N: [-4, 41, 12, 6, -19, 69, 3, -23, 21, 105, 16, 46, 70, -5, 91, 37, 99, -19, 59, 29, 64, 50, 54, 84, -23, 100, 81, -5, 25, 36, 62, -31, 69, 48]
S: [17, 1, 27, -26, 100, 2, 116, 76, -21, -13, -26, -30, -26, 79, 1, 30, 14, -26, -13, 0, 20, 9, 22, -51, 44, -19, -11, -26, -14, 15, -35, 20, 46, 24]
K: [2, 27, 1, 76, 100, 92, 116, 17, 28, -24, -76, 21, -43, 40, -36, -21, -47, 45, 37, -24, -5, 36, 7, -105, 63, -6, 32, -53, -72, 24, 9, -6, 56, 7]
M: [5, -26, -37, -41, 14, 37, -35, 9, 15, 1, -83, 35, -77, -24, 46, 41, 7, -53, -53, -4, -10, -6, -28, -83, 15, 49, -24, -43, -31, 50, -71, -30, -53, -18]
A: [55, 29, 18, -81, 20, 10, 5, 20, -7, 5, 63, 3, 32, -44, -7, 9, 59, -16, 50, -14, -5, 8, 9, 87, -6, -21, 32, 36, 53, 21, 13, 8, 40, -37]
J: [2, -17, -16, -6, 16, 18, -11, -15, 24, 18, -63, 44, 1, -31, 48, 2, 27, -16, -63, 24, 65, -76, 54, -49, 1, 40, -64, -21, -38, 24, -38, -20, -107, 12]
B: [34, 37, 30, 102, 60, 14, 95, 47, -6, 50, 14, 63, 19, 80, 65, 57, 48, 68, -25, 13, 24, 3, -27, 73, 48, 64, 29, 51, 43, 39, -2, 42, 11, -22]
count S: [-26]	5
then: [17, 1, 27, -26, 100, 2, 116, 76]	[-21]

T: [48, -11, -2, -3, 9, 11, 1, -20, 8, 17, 3, 6, 10, 1, 14, -34, 10, -5, 4, 2, 13, -4]
Q: [11, 1, -20, -6, 17, -4, -1, -18, 11, -7, 4, 14, -6, 7, 7, 0, 4, -6, 11, -6, -6, -18]
D: [-103, -7, 13, 4, -2, 15, 2, 14, -15, 1, -1, -6, 4, -4, 7, 14, 7, 0, -6, -1, 7, 4]
L: [52, 4, 9, 0, 13, 11, 1, 0, -8, 7, -3, -7, 3, 9, 1, 5, 2, -2, 2, -3, -7, -5]
count Q: [-18]	2
then: [-6, 4, -4, 7, 14, 7, 0, -6, -1]	[7]
then: [11, 1, -20, 8, 17]	[3]
then: [4, 14, -6, 7, 7, 0, 4, -6, 11]	[-6]
count Q: [-6]	5

gelud: [-29, 27, -26, 57, 50, 52, -47, -40, 86, -102]
nerag: [-81, 21, 109, 36, -73, 13, 90, 84, -63, 107]
Tudab: [-37, 48, -74, -77, -15, -61, -10, -73, -4, -101]
Liti: [67, 7, -18, -88, -62, 6, 41, -43, 93, 10]
vufup: [52, 37, -14, -110, 43, -87, -63, 73, 97, 4]
daz: [-101, 64, -108, -37, 44, 93, -98, -21, -105, 36]
nuz: [-81, 64, 47, -30, 67, 71, -70, 25, 22, -35]
kotim: [10, -81, 21, 110, 36, -73, 13, 90, 84, 109]
then: [-81, 21, 110, 36, -73, 13, 90, 84]	[109]
both kotim Tudab: 	[-73]

fugil: [8, 16, 45, 32, -6, 9, 14, 34, 35]
pof: [6, 28, 65, -94, 2, -10, 4, 36, -9]
Namep: [30, 8, 36, -94, -3, 0, 3, 37, 20]
Gen: [28, 18, 23, -75, 7, 28, 7, 64, 35]
Ridus: [6, 16, 56, -109, -3, 0, 3, 51, 32]
Riko: [30, 8, 36, -94, 2, 24, 5, 59, 36]
vedev: [45, 18, 35, 7, 17, 31, 7, 63, 36]
koru: [30, -72, -18, -26, -22, -97, -35, 6, -10]
Gikin: [19, -78, -15, -21, -76, -66, -39, 13, -23]
Parud: [32, -78, -75, -21, -19, -66, -8, 13, -23]
Nidaz: [33, -61, -9, -32, -22, -74, -31, 25, -16]
lorap: [34, 6, 35, -92, 17, 27, 14, 61, 47]
both Gen Parud: 	[-75]
then: [-92, 17]	[27]
count vedev: [30]	0
find: [30, 8, 36, -94, 2, 24, 5, 59, 36]	Riko
both Nidaz pof: 	[-9]
then: [6, 16, 56, -109, -3, 0, 3]	[51]

gota: [88, 94, -33, 90, -87, 90, -87, -70]
kuza: [91, -15, 89, 52, 17, -54, 6, 86]
Todo: [65, -71, -120, 33, -63, 15, 33, -71]
kisa: [65, 63, -120, -14, -63, 15, 33, 54]
count Todo: [-71]	2
then: [63, -120, -14]	[-63]
count gota: [90]	2

remal: [-60, 2, -7, 9]
Kef: [54, -80, 51, 0]
rafab: [54, -80, -80, -17]
kavo: [54, -80, 2, 0]
both kavo remal: 	[2]
then: [2, -7]	[9]
find: [54, -80, 51, 0]	Kef
then: [-80, 2]	[0]

mave: [113, -88, 48, 109, -90, -108]
vilor: [101, 100, 109, 102, -108, -108]
tib: [-89, -87, -88, -114, -88, 102]
count mave: [113]	1
count vilor: [101]	1
both mave tib: 	[-88]
both tib vilor: 	[102]
then: [-88, 48]	[109]

rab: [9, 9, -38, -38, 9, 9]
riri: [-21, 48, 4, -38, 26, 10]
Tuno: [74, 74, 49, 49, 49, 49]
both riri rab: 	[-38]
count rab: [9]	4
count riri: [-21]	1
find: [9, 9, -38, -38, 9, 9]	rab
count Tuno: [49]	4

kolo: [57, 62, 21, -1, 30, 40, 49, 14, 3, 52, 27]
retik: [97, 81, -52, -87, -82, 73, 69, -83, -64, -102, 2]
detub: [-88, -63, 83, -87, 69, -82, 73, 50, 81, 71, -79]
tud: [73, 70, -80, 30, -21, 71, -82, -80, -85, -43, -59]
Gupog: [62, 69, -45, -24, 34, 48, 59, -39, -82, -23, 88]
then: [-87, -82, 73, 69, -83]	[-64]
then: [-87, 69]	[-82]
both kolo tud: 	[30]

Bepem: [7, 7, 103, 102, 7, 103, -1, 103, 103, 102, 102, 104]
nani: [0, 0, 1, -1, 0, -1, 1, 0, -2, -1, 0, 87]
nev: [1, 1, 103, -1, 0, 0, 11, 102, 104, 105, 102, 105]
mos: [2, 0, 2, 103, 102, 105, 104, 103, 105, 102, 102, 105]
Nuka: [0, -1, -2, 1, 0, 1, 1, -3, 2, -2, 4, 103]
lofam: [0, 2, 0, -1, 101, 101, 104, 102, 102, 101, 104, 102]
teb: [0, -2, 0, 1, 3, -1, -1, 0, 1, 1, 6, 102]
Kefoz: [17, 8, 103, 103, 103, 104, 103, 102, 101, 103, 100, 103]
gazo: [0, 2, 2, 0, 64, 104, 104, 103, 102, 102, 101, 0]
Mariz: [-2, 1, 1, 0, -1, 1, 0, -2, 0, 104, 104, 103]
count Bepem: [7]	3
count Mariz: [-2]	2
find: [1, 1, 103, -1, 0, 0, 11, 102, 104, 105, 102, 105]	nev
both mos nani: 	[0]
find: [7, 7, 103, 102, 7, 103, -1, 103, 103, 102, 102, 104]	Bepem

Bape: [9, -82, 81, -82, -82]
Zelez: [21, 61, -61, -78, -24]
Kap: [56, 87, 62, 87, 56]
fitad: [45, 55, -40, -40, -60]
nute: [27, -49, 3, 6, 19]
vasuv: [74, 74, 82, 82, -39]
kifat: [61, 74, -73, 26, -16]
meb: [-93, 34, 63, -75, 74]
count Bape: [-82]	3
count fitad: [55]	1
count Kap: [63]	0
count vasuv: [82]	2
both kifat Zelez: 	[61]

Roga: [37, -20, 64, -51, 24, 8, 35, -45, 19, -24, 10, 108, 22]
dobak: [-65, -29, 10, -61, -16, -99, -19, 41, -38, -65, 7, -58, 30]
ramo: [82, 93, -14, 6, 7, -36, 94, 34, 22, -1, 56, -70, 61]
tam: [82, 93, -14, 6, 7, -36, 30, 34, 43, -1, 56, -70, 61]
rasam: [82, 93, -14, 6, 7, -36, 94, 34, 43, -1, -1, 7, -20]
mubo: [-70, 29, 6, 8, -35, -12, -41, 45, 6, -11, 6, -68, -70]
then: [30, 34, 43]	[-1]
count mubo: [6]	3
both ramo Roga: 	[22]

Satep: [-35, -35, -36, 53, -36, -41, -43, -20, 57, 65, -35, 9]
Lok: [-32, 70, 58, -47, 68, -28, 64, 60, 14, -58, -39, 61]
Tuk: [-35, -13, -13, -26, 40, 16, -19, -4, -48, -30, -35, -31]
Rofaf: [-29, 79, 67, -70, -21, -16, 74, 67, -8, -85, -37, 56]
gomap: [-29, 79, 67, 64, -39, -37, -15, -28, -47, 60, -58, 1]
deta: [-32, 70, 58, -47, 64, -28, 64, -28, 53, 69, 64, 4]
Nevi: [-14, -14, 61, -72, -14, -6, -14, 62, -12, 62, 62, 62]
Gidut: [-28, 79, 67, 67, -29, -19, 73, 67, 0, 67, -37, 60]
then: [-47, 68, -28, 64, 60, 14, -58, -39]	[61]
then: [61, -72, -14, -6, -14, 62, -12]	[62]
count Nevi: [-14]	4
count deta: [64]	3
count Satep: [-35]	3
count Gidut: [67]	4

ded: [-4, 5, -29, -2, -3, 16, -23, -32, 2, -5, -2, 0, 12, -28, -4, -38, -4, 1, -83]
radub: [1, 1, 34, 2, 0, 9, -11, -4, -1, -35, 4, -1, -1, 53, -11, -17, 1, 4, -44]
tilup: [3, -3, -93, -1, -2, 2, 66, 19, 1, 46, -1, 3, 5, 101, -6, 21, -4, 5, -28]
Bup: [1, -1, -10, 8, 1, 35, -42, -25, -1, 7, 3, 3, -3, 64, -15, -23, 1, -4, 54]
kuv: [0, -6, 2, 1, -2, 13, 10, -7, -6, -6, 2, -4, 6, 36, 0, 19, 0, 4, -5]
zutav: [-1, -5, 7, 2, -2, 20, -54, 35, 7, 35, -6, 0, 7, 33, 7, 7, -3, -5, -24]
lokuf: [1, -1, 48, 2, 4, -7, -43, -12, 2, 3, -1, 1, -8, -13, 15, 28, -6, -7, 26]
medel: [4, 0, 45, -2, 0, 12, 25, -3, 2, -22, 1, 0, -11, -45, -2, 11, 2, 7, 47]
rela: [-3, 7, -43, -43, 1, -7, 6, 24, -3, -3, -7, -43, 10, -88, 2, -43, 3, 5, -3]
kir: [0, 1, 48, 3, -6, 4, 3, 6, 9, -18, 0, 3, 12, -29, -7, -31, 1, -4, 23]
Dak: [-4, 5, -29, -2, -3, 16, -23, -32, 2, -5, -2, 3, 4, 78, 9, 1, 2, 1, -45]
count zutav: [7]	5
find: [3, -3, -93, -1, -2, 2, 66, 19, 1, 46, -1, 3, 5, 101, -6, 21, -4, 5, -28]	tilup
find: [1, -1, -10, 8, 1, 35, -42, -25, -1, 7, 3, 3, -3, 64, -15, -23, 1, -4, 54]	Bup
count rela: [-3]	4

Fogo: [11, -11, 78, -94, -23, -6, 10, -85, 102, 64]
zel: [11, -11, 78, -94, -23, -6, 10, -85, 102, 93]
Pumer: [11, -6, 78, -94, -23, -6, 10, -104, -23, 64]
rolos: [11, -5, 78, -94, -23, -6, 23, 0, 84, -6]
find: [11, -5, 78, -94, -23, -6, 23, 0, 84, -6]	rolos
find: [11, -11, 78, -94, -23, -6, 10, -85, 102, 93]	zel

